A small network was shown many inputs. Here are its activations along a few directions, one row for each input.
In each table, some parts of the input vary, and every possible input appears once, in random order.
Descriptions start from the smaller parts, as in this example, which fits no table here: one of 6 places along a line, together with either a single point or one of 11 places along a line or (one of 2 separate values, together with one of 8 places around a ring).
Shared parts are said once, and a part with two or three values counts as separate values.
(in the rows, 128 means zero)

Other details of the inputs vary at random and push rows far along two fixed directions, the same in every table; ignore that.

A family of inputs:
R1: [131 123 105 145 118 178 138  94 150 111 101 135 130 134  96]
R2: [ 91 129 159 119 121 177 125 180 155  86 177 111  70 146 189]
R3: [139 114 106 102 155  51 127 115  98 154 142 151 160 115 112]
R4: [102 120 151  81 151  49 116 195 113 141 220 128 104 128 206]
R5: [138 133 102 106 156  46 122 114 107 145 145 147 169 102 114]
R6: [142 116 112 139 118 180 133  97 147 117 103 139 126 138  94]
R7: [ 84 114 163 115 129 179 137 172 144  90 177 102  66 143 189]
R8: [129 138 100 109 151  41 118 118 106 143 141 153 171 111 113]
R9: [159 155 131 172 106 170 129  98 138 143  55 110 140 120  95]
R10: [108 146 182 146  91 166 138 193 149 127 153  76  70 147 201]
R11: [140 124 110 140 125 180 135  94 150 107 100 132 131 126  92]
R12: [ 89 124 148 120 115 176 134 175 159  99 180 108  70 151 198]
R13: [123 125 119 145 115 178 132 102 135 108  97 141 129 138  98]
R14: [166 162 125 125 150  19 109 124  92 186 105 124 185  91 110]
R15: [ 86 109 161 118 122 178 139 172 140  97 176 109  65 153 190]
R16: [158 148 134 176  98 168 133 103 132 151  57 118 137 132 101]
R17: [ 93 119 153 124 115 175 135 176 150  96 181 117  65 157 194]
R18: [129 112 109 139 123 179 144  95 142 111 100 131 124 133  98]
R19: [168 145 133 180  96 167 128 100 132 140  53  99 147 115  88]
R20: [172 154 127 125 145  18 106 127  85 199 105 130 184 105 109]
R21: [101  99 157 111 124 180 140 174 146 104 182 108  58 153 187]
R22: [133 106 122 134 126 181 135  99 137 118 101 135 122 137  94]
R23: [ 92 114 152  81 163  54 126 187 105 130 216 117 104 119 200]
R24: [101 117 154 115 116 179 129 176 156 105 180 112  66 155 193]
R25: [100 114 149  77 164  54 127 190 110 129 220 116 100 119 202]
R26: [140 123 113 140 117 179 129  99 145 113  99 143 127 140  93]
R27: [ 87 130 158 121 118 175 127 178 153  86 177 112  70 147 193]
R28: [ 91 122 159 123 112 176 126 180 149  97 178 120  66 160 192]
R29: [ 95 123 157  83 153  52 112 195 103 133 214 128 105 129 196]
R30: [ 82 128 154 124 114 174 128 179 154  90 177 114  70 154 193]
R31: [136 127 112 141 123 181 132  95 152 108  96 134 134 125  94]
R32: [136 135 100 107 147  45 119 116 106 154 141 155 173 112 121]
R33: [119 139 187 144  90 169 136 196 142 135 156  82  68 156 199]
R34: [122 112 115 140 126 179 140  96 140 111  99 131 126 133  96]
R35: [168 155 125 131 141  16 111 125  82 199 104 135 184 106 112]
R36: [176 135 139 175  96 168 123 109 128 153  58 102 142 130  87]
R37: [176 145 127 140 131  14 110 127  77 196 102 124 191 102 105]
R38: [137 125 109 142 112 181 132  98 148 119  99 141 130 140 101]
R39: [138 132 109 138 121 182 130  95 154 109  97 133 135 127  97]
R40: [ 94 124 154  88 149  47 116 197 103 133 217 133 105 133 201]
R41: [134 112 111 138 120 180 143  94 144 119 103 133 123 136 105]
R42: [134 114 112 104 157  53 124 115  95 154 139 151 163 114 108]
R43: [130 139 107 111 146  44 113 120 101 145 138 161 172 115 116]
R44: [136 125 104 100 160  51 126 109 107 148 142 140 165 102 116]
R45: [132 128 110 144 120 181 134  94 150 108  95 135 134 126  97]
R46: [138 139 105 104 158  46 115 118 108 139 140 150 171 104 109]
R47: [161 151 134 173  88 166 140 102 134 149  58 115 146 131  91]
R48: [139 124 106  97 163  54 124 111 108 147 142 139 164 101 113]
R49: [129 134 101 109 152  42 120 116 108 150 139 151 174 107 116]
R50: [136 119 108 145 115 179 139  95 145 115 103 140 127 137 100]
R51: [ 92 125 153 121 121 176 133 175 154  88 181 110  66 147 192]
R52: [127 130 120 140 125 180 128 101 140 100  94 133 132 126  90]
R53: [131 113 120 135 133 182 137  97 140 107  99 129 126 126  92]
R54: [127 132 115 146 121 179 131  96 142  99  91 139 135 128  89]
R55: [137 110 113 136 121 181 140  95 144 122 103 134 121 139 102]
R56: [172 148 125 143 130  11 115 122  77 193  99 126 193  96 108]
R57: [133 109 112 139 121 180 145  97 139 115 103 135 122 137 101]
R58: [162 142 131 183  92 163 130 103 132 145  52 101 146 122  90]
R59: [113 149 184 142  95 168 137 192 149 123 155  73  70 140 201]
R60: [ 79 122 158 123 119 176 131 178 145  90 175 109  68 151 188]
R61: [139 109 115 132 123 181 137  96 145 121 104 132 121 137 100]
R62: [126 113 123 138 122 180 135  99 134 114  99 136 124 139  97]
R63: [ 97 123 156  83 152  48 113 198 105 133 217 131 105 131 199]
R64: [134 130 103 110 148  45 121 116 104 154 140 157 172 111 118]
R65: [125 139 111 107 156  48 115 117  97 137 135 149 173 102 108]
R66: [133 114 112 137 127 182 143  93 142 108 100 129 125 127  96]
R67: [136 120 113 144 114 179 133  98 146 119  98 143 129 139  99]
R68: [134 133 107 141 117 182 132  93 153 109  96 134 135 128 100]
R69: [157 162 120 133 142  10 113 121  89 191 101 129 189  97 113]
R70: [134 128 117 141 114 179 122 101 144 111  95 146 131 141  93]
R71: [ 94 109 150  85 157  54 128 186 102 137 214 125 104 128 199]
R72: [130 128 115  99 165  53 120 115  99 139 137 142 167 101 108]
R73: [141 125 104 106 150  46 121 117 103 155 146 154 165 115 114]
R74: [126 122 121 143 116 179 129 103 134 111  97 142 127 141  95]
R75: [136 124 112 145 114 178 132 100 143 113 100 145 126 143  97]
R76: [130 113 124 133 125 181 132  99 136 113  98 134 124 137  94]
R77: [ 90 126 151  90 149  45 119 196 103 130 216 133 108 130 204]
R78: [173 144 135 176 101 168 125 104 134 140  54  97 146 115  85]
R79: [ 80 112 159 117 125 177 138 172 144  93 175 104  66 149 188]
R80: [122 130 112 148 117 177 132  98 142 103  92 140 134 135  91]
R81: [169 165 126 122 140  15 115 124  93 183 106 121 195  90 101]
R82: [171 148 136 164  95 169 130 105 136 153  60 110 146 134  83]
R83: [133 139 110 105 159  45 114 119 101 137 136 152 175 101 104]
R84: [129 115 108 138 123 179 142  93 148 115 101 128 125 133 101]
Each input here is: one of 6 places along a line, together with either one of 3 separate values or one of 11 places around a ring.
Question: The inputs of R5 and R73 match in every part but the place on the line of 6. If R9 is changed in the same way as R5 into R73, which row does it become?
Answer: R35
Question: The inputs of R29 and R60 match in every part but the place on the line of 6. If R70 is changed in the same way as R29 into R60, which row does it become?
Answer: R30
Question: Which other rows does R31 become when the place on the line of 6 takes its other values? List them by row number.
Answer: R4, R45, R49, R64, R67
Question: Which other rows does R37 become when the choice among 3 separate values takes its other values? List them by row number.
Answer: R33, R35

A family of inputs:
R85: [192 149 149 152 110  50 118 132  90 228  78  99 169 117 115]
R86: [128 172  95 120 148  53 115 103 120 141 111 153 184 102 109]
R87: [139 114 108  99 153  70 124 101  94 158 123 170 165 130  85]
R88: [143 126 111 160 109 185 111  87 131 101  70 159 151 140  60]
R89: [113 127 130  99 129 108 133 156 139 138 183 138 105 147 176]
R90: [152 148  93 166  94 180 116  84 156 105  74 157 156 132  76]
R91: [159 109 107 110 159  68 137  95 103 152 119 116 169  88  94]
R92: [100 112 152  91 158 114 129 157 117 134 171 129  94 135 170]
R93: [118 150 115 113 161  58 109 106  96 140 109 157 177 106  93]
R94: [135 114 125 147  95 232 133 130 177 103 135 127  78 163 143]
R95: [105  95 136 107 134 108 149 154 118 137 181 125  98 143 172]
R96: [161  88  93 159 111 183 144  71 136 126  78 142 139 136  68]
R97: [102 102 137 105 149 110 147 147 119 138 171 111  98 125 179]
R98: [110 131 164 145 115 235 126 143 159  71 115  94  80 136 128]
R99: [113 121 150 156 107 230 145 136 160  74 116  76  82 126 139]
R100: [144 143  92 106 157  66 127  93 122 161 119 152 172 110 108]
R101: [122  97 143 102 140 113 116 167 114 130 182 139  97 150 161]
R102: [145 172 197 165  91  86 119 206 105 177 131  74 107 131 198]
R103: [ 85 130 140 121 140 103 135 158 119 118 165 110 109 120 178]
R104: [ 88 121 139 121 124 102 137 164 118 117 172 125 112 135 172]
R105: [122 142 113 112 144  60 110 110  92 139 117 171 180 123  87]
R106: [134 157  96 156  97 180 129  78 157 108  69 158 158 138  75]
R107: [123 108 161  91 156 116 125 165 121 125 173 106 100 120 158]
R108: [116 159 142 114 136 102 117 172 144 109 168 103 118 107 170]
R109: [110 106 139 169  88 226 139 140 158  78 124 114  81 154 144]
R110: [168 133 102 143 124 190 136  75 163 122  74 121 149 113  70]
Question: What do these inputs look like to the network?
Answer: one of 2 separate values, together with either a single point or (one of 3 separate values, together with one of 4 places along a line)
Question: The inputs of R108 and R110 match in every part but the choice among 2 separate values. If R104 is changed in the same way as R108 into R110, which row does it become?
Answer: R95
Question: Which other rows does R94 become when the choice among 2 separate values takes its other values? List them by row number.
Answer: R90

A family of inputs:
R111: [178 153 100 126 148   4 108  90  81 188  85 151 220  90  65]
R112: [116 122 134 109 138 100 126 151 121 132 164 130 117 131 157]
R113: [132 117 122 136 122 163 134 111 137 122 112 131 123 136 111]
R114: [114 124 138 108 142 101 126 153 122 128 165 125 115 126 159]
R115: [119 140 160 119 126  87 124 185 122 146 174 100 104 127 194]
R116: [130 121 122 136 124 164 132 111 138 116 111 129 124 131 112]
R117: [131 120 123 136 124 164 135 113 138 116 112 126 123 130 112]
R118: [126 128 120 138 118 162 130 113 139 113 112 136 127 135 112]
R119: [130 122 120 138 120 163 132 111 138 118 112 137 125 137 112]
R120: [139 134 139 154 109 159 132 124 131 135  96 113 124 132 120]
R121: [124 129 121 137 121 163 129 113 141 112 111 134 127 133 112]
R122: [117 121 136 108 140 101 128 150 121 132 163 125 118 128 156]
R123: [111 129 137 111 139 100 125 154 123 123 164 124 119 124 158]
R124: [126 131 121 136 123 162 130 112 140 112 111 132 127 132 112]
Question: What do these inputs look like to the network?
Answer: either one of 3 separate values or one of 11 places around a ring
Question: Which of the alternatives is R111?
Answer: one of 3 separate values
